Each row below holds a small network's activations on one input, seen along a few directions.
In each table, some parts of the input vary, and every possible input appears once, in random order.
Descriptions start from the smaller parts, as in this example, which fits no table here: one of 2 separate values, together with either a single point or one of 9 places along a line or (one of 4 places along a line, together with one of 5 places around a ring).
Shared parts are said once, and a part with two or three values counts as separate values.

Table:
R1: [-21  80 -53 -14  27  29 -29 -35  21   4   7]
R2: [ 11  -7   9  -5  37  37 -29 -30 -53  -7  19]
R3: [ 40 -20   7  22 -69 -27  14  -5  10  26 -20]
R4: [-39 -18 -18  46  23 -65  51 -23 -25 -45  -7]
R5: [ 14  75 -28 -17  -9  63  22 -13  48  10  27]
R6: [ 34  38  10 -51  18  48  -2  18  64  28  -6]
R7: [-77  31 -55 -32 -19   3 -28  66  -9  -8  56]
R8: [-28 -46  64  59  21   5  74   9 -16 -15  13]
R9: [  2  41 -14 -48  51  14 -54  -3  42  20 -22]
R10: [ 16 -26 -21  25 -35 -60 -30 -27 -14  20 -31]
R11: [ 12  49 -61   8   9  18 -62  -6  40  40 -38]
R12: [ 12  38 -30 -11   4  -2 -18 -39 -30 -41  10]
R13: [-10 -47 -19  78   6 -80   6   3   5 -16 -40]
R14: [-10 -48  58  13   9 -40  60  26  29 -33 -33]
R15: [-29 -58  26  13  42 -72  17   4   3 -36 -43]
R16: [ -2 -37  26 -36   2 -57 -21 -26 -12  -1 -26]
R17: [ 14  31  11 -10  27 102  11  -2  21  45  35]
R18: [-16   3 -17  -1 -19 -46   9 -56 -38 -14   6]
R19: [ 35  -7  37  -8   3  72  13  -9 -28  -2  33]
R20: [ 11 -34  15  79 -28 -49  49  27  30 -12 -30]
R21: [  3 -35  53   4 -19  28  37 -24 -33  21  28]
R22: [ 52  -1  34 -50  -7  21   1  11  15 -19 -12]
R23: [  5   5  12  -4 -55 -11  52 -35 -10 -11  19]
R24: [-19  34 -17 -10  61  69 -37 -25  -4  38  15]
R25: [-20 -38  25   5  15  -7  -4 -45 -60  17  15]
R26: [ 21 -33  51 -39 -31 -23  23  -5  11   4 -15]
R27: [-47 -54  29  57  56 -28  34 -12 -45 -18   0]
R28: [-21 -10  17  48 -13 -32  92  -2   5 -44   5]
R29: [ 47  49 -35   7 -25  50 -11  17  62  50 -18]
R30: [ 28  -2  10 -45  26 -14 -45 -10  -7 -25 -23]
R31: [-75 -14 -12 -23  16  40 -42  76 -32  24  68]
R32: [ 71  10 -11  11 -47  20  -9  12  12   2 -19]
R33: [ 45   6 -37  14 -12 -15 -54 -11  -9  -5 -30]
R34: [-56  -4  -9 -65   4 -13 -54  98   8   8  22]
R35: [-41  10 -57  -5 -35 -13 -64  99   5  29  13]
R36: [ 36  37  -3 -14 -33  34  26 -19  -3 -37  23]
- Changing only one part turns R5 into R6. The same change can be made to R4. Which row results? => R15
- What is each input in this table made of? => one of 4 separate values, together with either a single point or (one of 2 separate values, together with one of 4 places along a line)
- Change only the choice among 2 separate values in R4. List by row number the other rows that result. => R28
- Change only the place on the line of 4 in R20. List by row number the other rows that result. => R3, R29, R32

Table:
R37: [-11 -21 -11  58 -37 -67  45 -69 -32 -15 -19]
R38: [-47  74 -56 -32  -8  45 -35   4 -21  22  56]
R39: [ -5  56 -85  -4  10 -17 -68  35  37   8  -9]
R40: [-65 -61  50  28  62 -37  43 -13 -16  -7  -1]
R41: [  9  -7  24  -1 -30  51  -1  61  23  35  17]
R42: [-68 -64  -5  62   6 -70  43  44 -20 -24   3]
R43: [ 34  -5  57 -35  -2  43  54  -8 -10 -28  39]
R44: [ 15 -24  36 -43  27 -50 -11 -22  17 -17 -49]
R45: [  1 -25  53  47  22  19  94 -41 -25 -18  37]
R46: [ -5  56 -38 -41  63  20 -69 -21  43  30 -19]
R47: [ 18 -16  21  87 -18 -40  71 -11  32  -9 -51]
R48: [ 26 -19  15 -37  24  -8 -58 -14  14  42 -35]
R49: [-35 -38  56 -54  39 -16   3  17  -6 -19   0]
R50: [ 53  82 -44 -26  16  88 -17 -47  38  17   2]
R51: [ 37   2  36 -31  -8  85   7   0 -16  33  39]
R52: [-57 -37   9  48 -22 -40  58 -32 -49 -17  40]
R53: [ 28  74 -52   5  -4  52 -27  15  75  20 -14]
R54: [ 24 -21 -34   1 -29 -45 -59  41   9  21 -24]
R55: [-17 -48  30  38  49 -68  30 -52   5  -3 -54]
R56: [  6  70 -23 -37  31 115   0  -7  14  21  50]
R57: [ 87  12  12 -20 -23  58  -8 -39   8  30 -12]
R58: [-40 -38   4 -16 -16 -51   3  72 -12 -38   4]
R59: [ 11 -24 -15  -5 -28 -84 -12  34  11 -38 -41]
R60: [-57  43 -68 -17  20  16 -50  76   7  11  27]
R61: [ 18 -20 -11  38  56 -22 -49 -68 -77 -52 -23]
R62: [ 61   5   5  12 -42  21 -17  22  48  34 -28]
R63: [ 33   7 -26 -17 -62 -12 -44 -33 -22  30  -1]
R64: [-22  60 -36  -9   8  83  -8  54  49  21  28]
R65: [-19  -4  -4 -28 -48  18 -28   7 -47  32  46]
R66: [ 81  10  34 -24 -19  16  41 -45   8 -27 -22]
R67: [  2  86 -77 -21 -22  16 -53 -37   6  18  12]
R68: [-27 -29  37 -48  35  26 -43  26 -14  42   5]
R69: [ 45 -11  31  57   5  -5  81 -78  -9 -16 -27]
R70: [-29 -33  38  75  -4 -11  84  26  15 -11   6]
R71: [  4 -13  44  -4 -26  11  46  54  29 -24  13]
R72: [ -19  -50  -24   73   -6 -101   29    6    1  -22  -45]
R73: [-56  44 -18 -53  74  54 -51  19  14  31  20]
R74: [ 54   3  26   9 -39 -20  31  17  47 -23 -41]
R75: [-30 -31 -14 -11 -18 -12 -42  82 -19  22  14]
R76: [-27 -14  15 -33 -45 -21  18  -3 -37 -29  43]
R77: [ 23   2  -6 -22 -61 -51   4 -40 -19 -29 -13]
R78: [ -33  -33   11   28   69    9  -35  -31 -101  -53   26]
- What is each input in this table made of? => one of 2 separate values, together with either a single point or (one of 4 places along a line, together with one of 5 separate values)
- Changing only the choice among 2 separate values turns R72 into R42. The same change can be made to R48. Which row results? => R68
- Changing only the choice among 2 separate values turns R57 into R51. The same change can be made to R55. Which row results? => R40
- Change only the choice among 2 separate values in R66. List by row number the other rows that result. => R43

Table:
R79: [-42 -10  19  -2  32  19  18 -29 -51 -13  34]
R80: [-75  72 -87 -36  37  57 -89  63   2  31  54]
R81: [ 43  -2  -1  -6 -22  -8 -36   5  29  16 -25]
R82: [-40 -63  38  62  -9 -23  89  20 -24 -22  24]
R83: [-20 -15  23 -28  33  41  -4  -7 -50  -1  31]
R84: [ -44  -44  -15   30   14 -101   -8   11  -15  -30  -40]
R85: [ 66  23  24  13 -13  15  38 -95  -3 -24 -25]
R86: [ 41  11  38 -41 -21  57  39  16  43  23  15]
R87: [-84 -64  10  64   8 -77  38  63 -29 -27   1]
R88: [ 19   0  44 -10  31  26  32 -82 -25  -6   0]
R89: [ 20   6 -22  11  -6 -41 -18 -60 -16  -6 -30]
R90: [ 87  32  16 -18 -66  44  47   3  67   7  -9]
R91: [-90 -20 -17  -1  48 -42 -36   9 -52 -20  21]
R92: [ 13 -27  -2  40 -17 -65  30 -42 -12 -26 -35]
R93: [ 26 -44  70  57  -1 -12 103 -27  -1 -13 -17]
R94: [ 12 -29  50  26  22  -6  66 -64 -22 -19   6]
R95: [ 66 -31  48  80 -49 -20 108 -50  21 -32 -25]
R96: [ 35  94 -25 -42  27 124 -24 -25  31  47  36]
R97: [ 19 -49   5  75 -51 -75  56 -18   4 -17 -33]
R98: [-69 -11 -21 -35 -11 -11 -24 104  16   5  34]
R99: [ -33  -56   -8   64  -18 -114   20   46    4  -18  -56]
R100: [-37 -11 -36   0  24 -79 -56  -8 -18 -11 -36]
R101: [-27  79 -48 -37  21 118 -35  24   1  36  67]
R102: [ 37   1  59 -34   6  63   8 -10  10  21   6]
R103: [ 42  -2  47 -32  40  48   7 -57 -23   8   0]
R104: [-51 -40  28  32  14 -13  56 -15 -50 -27  37]
R105: [-67 -21  -5 -27  21  -2 -57  77 -14  11  24]
R106: [-78 -22 -12 -29  47 -20 -58  34 -44 -12  25]
R107: [ 90  15  40  -2 -22  45  19 -28  44   2 -17]
R108: [-21  -2  17 -36 -28  49  28  65  15  13  47]
R109: [ 56  -6  30  48 -22 -16  73 -76   0 -36 -18]
R110: [ 40  16 -26 -24 -66 -11  -7  35  52  20 -17]
R111: [-88 -48   1  38  26 -79   0  25 -49 -36  20]
R112: [-18   0 -40 -32 -36 -50 -45  89  51  14 -23]
R113: [ -23   83 -103  -33   13   19 -110   47   37   40   -3]
R114: [ 32 101 -88 -24 -17  59 -72  -5  39  45   4]
R115: [ 82 112 -45 -18 -17 110 -17 -39  54  29   9]
R116: [-16 -15 -31 -25  26 -58 -77  13 -18   2 -38]
R117: [-20 -11  32 -28   5  59  -5  39 -14  18  38]
R118: [ 89  19  26 -10  -2  36  14 -71  -1  -9 -24]
R119: [ 41   1 -17 -15  -4 -19 -39 -38 -15   6 -32]
R120: [-13 -19 -16 -16   6 -47 -73  57  27  11 -31]
- Changing only one part turns R115 into R80. The same change can be made to R90. Which row results? => R98
- Changing only one part turns R81 into R107. The same change can be made to R89. Which row results? => R85
- What is each input in this table made of? => one of 6 places around a ring, together with either a single point or one of 6 places along a line
- List by row number the other rows that have the place on the ring of 6 in common with R82. => R79, R83, R101, R104, R108, R117
- Change only the place on the ring of 6 in R83. List by row number the other rows that result. => R103, R106, R116, R118, R119
